A small network was shown many inputs. Here are its activations along a few directions, one row for each input.
In each table, some parts of the input vary, and every possible input appears once, in random order.
Descriptions start from the smaller parts, as in this example, which fits no table here: line(6) and (point or line(9) or (values(3) and ring(8))).
Shared parts are said once, and a part with two or three values counts as separate values.
In the rows, zero is written as 128.

Other details of the inputs vary at random and push rows far along two fixed directions, the same in every table; ignore that.

Table:
R1: [126 118  88 179 132 108 163 117 112  91 115 134]
R2: [138 159 180  93  94 128 100 146 183 138 132 118]
R3: [101  83 159 102 157  68 160 135 141 124 158 166]
R4: [ 84 143 124 157 152 118 146 132 132 102 151 119]
R5: [130 122 138 103 118 126  80 115 154 149 102 134]
R6: [113  99 146  57  92 110 139 129 165 116 114 162]
R7: [151 168 122 136  82 243  93 123 100 139 121 147]
R8: [135 117 173 114 121 184 107 146  98 157 145 157]
R9: [ 77  93 202  55 109 117 120 211 155 140 126 174]
R10: [102 103  70 205 181  75 133 117  88 101 117 118]
R11: [ 87  63  81 144 176  31 137 149 106 117 123 123]
R12: [128  99  78 179 204 117 172 143  98  93 122 109]
R13: [154 110 138 158 168 111 130 123 121 119 160 123]
R14: [150 143 144  97  97 121 152 130 142 150  99 123]
R15: [173 158 164 131 102 201  94  79 131 162 133 104]
R16: [126 153 168 108  96 162 101 125 167 139 117 103]
R17: [135 136 138  70 115 147 143 126 140 142 113 121]
R18: [142 197 128 145  73 193  99  98 124 159 126  60]
R19: [137 167 132 125  96 223  50 124  98 175 114 144]
R20: [143  93 173  66 108  85 125 137 153 160 154 136]
R21: [ 83  82 107 162 190  43 140 149 118  90 116 170]
R22: [131 138 126 140 110 127 146 123 139  98 112 169]
R23: [153 106 166  43 121  73 146 176 183 142 115 156]
R24: [143 126 109 109 121 115 156 139 118 146 116 100]
R25: [128  86 202  69  95  63 144 130 160 155 124 156]
R26: [116 116 163  36 112  84 163 156 174 146 122 171]
R27: [149 153  58 224 184 147  88  98  88 110 137  99]
R28: [103  64  79 141 152  51 178 153 115  89 127 136]
R29: [123 112 113 134 165 163 149 182  83 124 127 147]
R30: [153 198 111 138  76 209 110  76 134 133 129 133]
R31: [118 105 119 209 194 104 166 119  83  89 153 137]
R32: [ 97  66  78 141 188  35 126 156 114 112 141 132]
R33: [152 128 118  90  83 126 121 128 153 133 133 137]
R34: [148 170  78 215 172 171 166 113  76  98 124 110]
R35: [141 199 113 140  96 194  72  72 126 161 126 122]
R36: [121 195 129 199 125 181 123 108 113 106 131  99]
R37: [154 128 107 105 133 120 145 146 126 141 134 108]
R38: [109 158 162  92  93 165 108 116 154 137 127 102]
R39: [115 156 183 100  68 120 121 129 167 146 109 112]
R40: [164 154  56 221 162 164 131 104  97  81 141 112]
R41: [107  55 119 145 176  48 171 143  99 118 152 117]
R42: [165 166 124 126  78 202 100  91 146 133 108 123]
R43: [105 104 175  52  98  63 126 174 185 142 140 126]
R44: [136 128 161 103 118 156 121  94 126 146 142 119]
R45: [113 142  57 202 177 165 101  80  73 109 131  92]
Each input here is: values(5) and (point or ring(8)).
Changing only the values(5) part turns R21 into R36. The same change can be made to R32. Which row results?
Answer: R43
List by row number the other rows that have the values(5) part in common with R42.
Answer: R1, R6, R7, R22, R28, R30, R33, R40
List by row number the other rows that have the values(5) part in common with R25.
Answer: R3, R8, R13, R15, R20, R31, R41, R44
Change only the ring(8) part in R34. List by row number the other rows that result.
Answer: R12, R14, R17, R23, R24, R26, R37
